A small network was trained on invented records. Each row is its activation on one of them, seen along a few directions.
After each row come some of the record's fields: MILEG, NAM, MAFU, SOMIT.
Other fields move the rows too, some of them a lot.
(in the rows, 500 means zero)
Strong random noise was added to every row along 12 fixed directions; ignore it. To show where, here is one row again and again, with new noise each time:
[488 552 648 389 428 636 410 358 530 424 514 527 561 436 432 528 468 430
 462 519 554 431 479 371 454 373 531 597 521 655 461 528]
[502 463 445 665 587 478 669 508 549 471 490 527 496 335 463 529 435 601
 504 422 438 644 552 464 592 449 643 429 620 411 422 634]
[452 409 238 866 670 267 780 571 487 654 501 441 343 621 540 325 375 584
 586 442 436 666 462 636 467 666 430 262 331 105 649 443]
[696 445 414 716 287 255 770 268 467 776 270 482 461 455 305 365 652 715
 712 443 533 333 555 594 615 641 550 426 602 368 568 508]
[587 357 450 575 391 328 436 627 673 639 311 571 627 388 505 691 476 466
 574 450 545 486 671 642 571 647 777 302 808 508 385 406]
[474 510 546 627 480 495 646 221 632 589 449 664 567 545 359 562 495 597
 582 503 594 438 518 513 548 418 488 508 467 441 440 637]
[481 580 486 550 414 512 506 350 430 456 358 628 580 503 626 590 548 631
 406 664 358 496 592 383 456 434 531 563 594 546 540 533]
[526 461 463 517 445 491 489 224 312 553 500 539 438 678 631 620 424 610
 503 472 481 665 538 455 525 479 316 622 346 556 447 651]
[442 580 618 672 497 538 550 382 469 625 590 634 527 512 355 517 289 466
 424 488 572 541 523 563 506 300 585 365 518 431 486 512]
[366 308 365 473 626 394 343 576 779 495 407 316 489 485 624 673 510 339
 611 473 519 608 512 546 384 684 462 543 486 570 349 558]
[756 483 581 599 255 563 625 346 423 356 370 374 360 397 554 505 517 592
 538 470 407 556 460 288 515 593 675 504 441 608 504 467]
[114 574 559 416 676 502 263 469 732 585 459 403 485 454 642 613 544 300
 450 731 581 575 487 490 285 463 335 669 489 632 593 726]
[516 508 525 435 490 491 519 267 232 573 595 349 316 584 595 343 394 454
 546 435 562 622 430 452 480 574 239 603 226 566 635 583]
[513 534 679 620 311 510 337 461 445 692 498 357 290 560 516 585 357 374
 441 541 609 646 439 511 387 460 559 435 421 578 597 487]

[399 451 469 371 714 616 534 368 647 323 549 526 619 567 397 492 522 444
 599 454 548 315 405 473 498 448 332 662 274 518 395 503] -> MILEG=vas, NAM=mip, MAFU=nudi, SOMIT=rof
[669 553 567 568 312 505 536 471 365 389 462 554 434 470 710 597 483 625
 442 515 418 642 561 451 613 567 657 481 474 559 597 491] -> MILEG=bega, NAM=mip, MAFU=nudi, SOMIT=zediz
[482 351 338 388 696 602 495 498 440 218 677 301 543 493 399 461 367 404
 552 273 340 560 449 425 439 473 375 621 343 570 131 443] -> MILEG=bega, NAM=mip, MAFU=mot, SOMIT=rof
[346 628 565 401 644 495 493 438 443 657 659 720 678 498 442 375 337 388
 457 514 675 407 562 665 568 414 421 423 498 425 616 483] -> MILEG=vas, NAM=mip, MAFU=nudi, SOMIT=rof
[560 415 340 474 480 494 536 535 594 313 276 427 470 519 663 552 707 629
 571 589 365 429 435 377 446 659 485 637 443 475 520 445] -> MILEG=vas, NAM=mip, MAFU=nudi, SOMIT=rof
[461 500 574 352 492 668 361 826 875 325 390 403 404 245 496 592 826 606
 457 573 566 544 387 191 501 405 647 767 668 539 607 792] -> MILEG=vas, NAM=mip, MAFU=nudi, SOMIT=zediz
[432 582 572 348 627 641 514 536 558 369 684 725 655 499 408 435 450 512
 421 453 579 447 478 399 529 314 452 544 526 466 503 569] -> MILEG=bega, NAM=far, MAFU=mot, SOMIT=zediz
[400 450 470 281 657 551 428 633 624 460 620 673 591 598 547 489 489 475
 537 467 683 500 489 529 577 492 360 554 463 421 564 549] -> MILEG=vas, NAM=far, MAFU=nudi, SOMIT=rof
[308 486 418 456 749 452 429 878 561 453 583 367 392 324 731 471 481 380
 438 538 479 766 501 482 494 589 515 470 602 472 656 627] -> MILEG=bega, NAM=far, MAFU=nudi, SOMIT=rof
[486 320 420 306 636 528 373 743 535 544 498 654 597 580 514 666 437 543
 531 385 566 580 544 474 540 499 461 537 652 470 352 553] -> MILEG=vas, NAM=mip, MAFU=mot, SOMIT=rof
[356 488 328 545 639 683 350 636 482 173 563 415 492 720 568 643 491 581
 272 609 194 584 360 292 263 187 406 719 382 423 372 436] -> MILEG=vas, NAM=far, MAFU=nudi, SOMIT=rof
[535 475 645 492 458 569 437 534 545 569 630 385 429 521 256 408 406 312
 541 384 688 335 373 595 455 418 549 446 422 488 496 353] -> MILEG=vas, NAM=far, MAFU=nudi, SOMIT=rof
[540 503 464 396 580 455 604 391 247 536 484 500 525 290 474 385 538 641
 488 423 463 483 588 516 704 467 411 641 641 548 507 703] -> MILEG=vas, NAM=mip, MAFU=nudi, SOMIT=rof
[677 554 558 340 330 597 481 234 298 328 496 475 598 478 464 389 530 515
 478 471 377 322 534 355 510 443 489 640 495 717 390 372] -> MILEG=vas, NAM=garo, MAFU=nudi, SOMIT=zediz
[749 422 504 547 433 430 783 376 289 524 503 536 338 633 593 384 353 570
 658 352 583 612 456 504 633 774 423 357 200 399 628 400] -> MILEG=bega, NAM=far, MAFU=mot, SOMIT=zediz
[339 530 479 534 623 515 495 703 745 451 507 362 517 311 370 394 620 443
 457 580 450 410 437 445 395 401 577 545 653 458 519 527] -> MILEG=vas, NAM=far, MAFU=nudi, SOMIT=rof
[609 511 668 593 475 515 637 571 593 498 496 499 411 310 480 451 431 424
 561 423 627 568 498 504 632 604 730 320 558 483 550 518] -> MILEG=vas, NAM=far, MAFU=nudi, SOMIT=zediz
[397 613 384 484 509 492 365 401 166 465 659 423 549 541 552 405 455 515
 310 494 304 535 584 592 456 265 348 643 524 557 471 500] -> MILEG=vas, NAM=far, MAFU=nudi, SOMIT=zediz
[614 510 458 776 344 476 616 389 472 509 542 515 453 671 468 504 424 577
 466 469 411 531 480 553 484 457 591 354 379 347 468 377] -> MILEG=vas, NAM=garo, MAFU=lim, SOMIT=rof
[500 590 701 378 613 625 682 459 538 404 620 774 695 291 460 361 387 420
 538 456 638 344 544 503 638 542 627 328 567 495 589 442] -> MILEG=vas, NAM=mip, MAFU=lim, SOMIT=rof
[402 485 422 482 550 461 370 650 328 700 629 484 429 478 432 559 469 601
 402 408 458 742 564 489 557 281 386 548 765 449 387 752] -> MILEG=bega, NAM=garo, MAFU=mot, SOMIT=rof
[419 613 647 279 372 503 207 601 390 762 429 447 413 494 560 535 641 455
 433 651 653 503 503 498 450 408 382 669 668 672 746 622] -> MILEG=vas, NAM=far, MAFU=mot, SOMIT=zediz
[516 413 348 544 429 356 480 612 724 585 343 575 645 583 377 579 678 622
 587 549 519 334 525 565 471 534 516 493 665 361 448 449] -> MILEG=bega, NAM=far, MAFU=mot, SOMIT=rof
[389 522 412 551 682 491 691 301 802 369 575 532 566 565 448 337 591 508
 649 490 576 346 403 565 487 568 348 544 227 335 547 564] -> MILEG=vas, NAM=garo, MAFU=nudi, SOMIT=zediz
[452 540 538 310 494 394 336 816 449 721 534 773 602 482 772 503 427 462
 400 574 684 620 669 574 638 640 531 317 778 450 769 493] -> MILEG=vas, NAM=garo, MAFU=nudi, SOMIT=rof
[249 540 546 603 707 576 368 571 634 563 615 465 460 584 454 631 334 297
 423 583 601 572 438 657 384 321 440 469 357 455 483 526] -> MILEG=vas, NAM=far, MAFU=nudi, SOMIT=rof
[514 578 533 646 609 494 694 742 455 527 589 487 483 282 303 258 345 431
 418 426 500 484 494 569 545 416 721 266 651 313 637 343] -> MILEG=vas, NAM=far, MAFU=mot, SOMIT=zediz
[524 541 537 780 329 437 540 553 655 609 467 445 464 409 216 470 517 521
 457 488 481 445 469 558 462 352 740 340 705 380 446 422] -> MILEG=bega, NAM=far, MAFU=nudi, SOMIT=zediz
[637 463 359 666 613 562 888 319 370 183 436 331 403 431 524 357 540 622
 585 452 224 520 435 349 497 600 473 542 271 439 398 446] -> MILEG=vas, NAM=far, MAFU=mot, SOMIT=rof
[429 316 265 584 531 316 504 302 808 483 262 371 604 793 527 541 642 337
 747 559 457 231 471 649 285 829 327 501 246 484 320 255] -> MILEG=vas, NAM=far, MAFU=nudi, SOMIT=zediz
[599 420 579 430 438 493 399 644 545 440 472 438 462 427 738 658 418 340
 520 422 605 678 560 556 593 714 686 384 514 630 474 479] -> MILEG=vas, NAM=far, MAFU=nudi, SOMIT=zediz
[511 528 679 270 508 743 393 589 663 333 686 763 617 554 416 506 418 485
 453 456 735 414 412 427 573 350 544 521 420 460 583 486] -> MILEG=vas, NAM=mip, MAFU=nudi, SOMIT=rof
[562 483 562 649 472 496 567 457 528 600 507 572 483 434 498 661 407 535
 478 436 585 638 580 623 653 455 656 429 568 512 397 628] -> MILEG=vas, NAM=far, MAFU=nudi, SOMIT=rof
[569 617 713 649 344 466 653 404 550 629 418 545 398 445 563 485 442 440
 527 620 604 547 515 509 514 655 631 303 436 527 696 480] -> MILEG=bega, NAM=garo, MAFU=mot, SOMIT=rof
[363 615 547 497 622 449 525 431 508 509 466 675 601 488 727 549 450 449
 450 636 494 562 631 548 479 605 456 440 507 550 558 549] -> MILEG=bega, NAM=far, MAFU=mot, SOMIT=zediz
[700 549 501 638 431 517 710 375 365 404 511 703 682 357 330 443 484 658
 428 394 369 371 630 517 710 337 725 386 715 437 358 421] -> MILEG=vas, NAM=far, MAFU=nudi, SOMIT=zediz
[562 486 432 630 461 542 536 620 553 360 553 514 490 543 423 543 488 649
 445 459 411 541 442 385 511 400 598 487 493 344 444 456] -> MILEG=bega, NAM=mip, MAFU=nudi, SOMIT=rof
[523 554 512 475 561 514 635 475 354 549 648 523 601 381 203 218 406 439
 483 345 518 359 508 576 549 363 504 426 597 414 462 376] -> MILEG=vas, NAM=far, MAFU=mot, SOMIT=zediz
[352 580 460 562 550 481 502 497 558 403 466 495 522 503 735 522 543 461
 431 662 398 553 503 510 389 580 455 475 425 487 592 508] -> MILEG=bega, NAM=far, MAFU=lim, SOMIT=rof
[399 406 423 402 612 459 245 851 641 507 404 300 461 399 564 685 535 336
 476 539 497 532 498 605 386 549 596 527 631 584 450 469] -> MILEG=bega, NAM=mip, MAFU=mot, SOMIT=rof

Which values does each new row have?
[393 565 608 482 540 591 507 322 716 371 392 608 627 439 471 591 528 405
 496 659 479 371 506 434 401 499 576 522 454 613 423 447] -> MILEG=bega, NAM=mip, MAFU=nudi, SOMIT=zediz
[385 407 403 484 702 509 526 439 653 337 530 413 556 511 524 473 466 387
 565 488 416 494 450 461 370 604 412 563 354 553 299 488] -> MILEG=bega, NAM=mip, MAFU=nudi, SOMIT=rof
[379 520 399 633 593 342 480 515 340 723 445 291 378 446 528 490 514 481
 432 565 435 598 579 687 480 458 427 557 557 494 553 617] -> MILEG=vas, NAM=far, MAFU=nudi, SOMIT=rof
[405 506 435 560 687 515 545 734 606 473 693 534 525 428 327 272 369 430
 452 435 533 484 412 507 455 432 551 329 553 261 523 407] -> MILEG=bega, NAM=mip, MAFU=nudi, SOMIT=rof
[463 470 356 373 529 427 433 730 353 609 544 469 488 375 434 375 627 691
 482 426 449 578 547 366 605 398 442 606 818 440 525 696] -> MILEG=bega, NAM=mip, MAFU=nudi, SOMIT=rof
[618 358 402 521 353 488 428 543 624 477 515 401 463 647 288 537 570 571
 591 367 515 376 387 521 473 447 523 573 415 428 377 379] -> MILEG=bega, NAM=mip, MAFU=nudi, SOMIT=rof
[650 363 252 497 674 467 634 831 271 333 684 306 397 374 450 300 390 585
 486 231 356 666 432 467 643 494 540 462 527 317 474 434] -> MILEG=bega, NAM=far, MAFU=nudi, SOMIT=rof
[541 501 636 535 528 481 654 376 504 702 448 533 416 524 374 483 449 481
 623 452 705 438 462 668 581 552 471 466 355 463 581 580] -> MILEG=vas, NAM=mip, MAFU=mot, SOMIT=zediz
[521 581 527 577 541 583 704 200 440 297 558 521 562 556 452 424 395 396
 519 488 433 369 471 542 459 502 465 476 199 519 443 358] -> MILEG=bega, NAM=far, MAFU=mot, SOMIT=zediz
[506 493 534 341 370 455 224 555 493 699 481 728 673 668 477 694 509 517
 429 515 653 394 623 694 588 351 500 567 677 536 484 470] -> MILEG=vas, NAM=far, MAFU=nudi, SOMIT=zediz
[326 645 551 657 579 507 448 739 510 670 434 625 486 573 460 528 435 450
 329 712 509 443 488 649 381 349 593 359 547 300 766 339] -> MILEG=vas, NAM=mip, MAFU=mot, SOMIT=zediz
[563 583 597 292 362 554 287 507 320 448 466 559 560 473 685 547 525 478
 402 561 511 471 605 435 541 509 519 599 638 699 591 492] -> MILEG=vas, NAM=far, MAFU=nudi, SOMIT=zediz
[540 567 716 630 455 565 591 584 664 624 608 673 418 531 441 481 356 431
 514 490 825 516 416 590 581 471 619 293 374 327 739 510] -> MILEG=vas, NAM=far, MAFU=nudi, SOMIT=rof
[437 521 512 577 316 408 334 310 505 709 409 521 489 728 519 684 577 488
 515 639 573 420 549 668 429 467 410 568 400 548 510 491] -> MILEG=bega, NAM=mip, MAFU=nudi, SOMIT=rof
[526 495 641 400 507 605 486 398 311 594 457 706 466 594 671 717 346 528
 453 547 573 654 568 470 581 515 433 526 418 596 496 616] -> MILEG=vas, NAM=mip, MAFU=mot, SOMIT=rof
[427 569 585 330 531 538 422 352 317 553 630 658 672 485 495 456 365 419
 431 498 544 466 602 506 566 400 347 536 591 630 453 509] -> MILEG=vas, NAM=far, MAFU=nudi, SOMIT=rof
[603 424 575 258 511 614 501 441 561 434 360 404 465 377 407 542 724 601
 597 485 560 398 426 317 573 531 417 768 514 686 464 700] -> MILEG=vas, NAM=mip, MAFU=mot, SOMIT=rof
[603 691 640 601 304 685 556 448 349 314 501 504 510 334 332 355 545 605
 328 553 325 354 448 320 467 235 721 506 588 558 522 356] -> MILEG=bega, NAM=mip, MAFU=nudi, SOMIT=zediz
[484 412 280 498 506 538 538 509 611 322 452 391 462 488 340 473 765 770
 498 456 300 447 401 254 452 336 395 796 591 431 335 651] -> MILEG=bega, NAM=far, MAFU=nudi, SOMIT=rof
[578 548 542 587 434 490 686 430 592 500 429 791 578 564 576 604 487 623
 538 565 559 491 566 537 614 577 591 397 488 414 596 505] -> MILEG=bega, NAM=far, MAFU=mot, SOMIT=rof
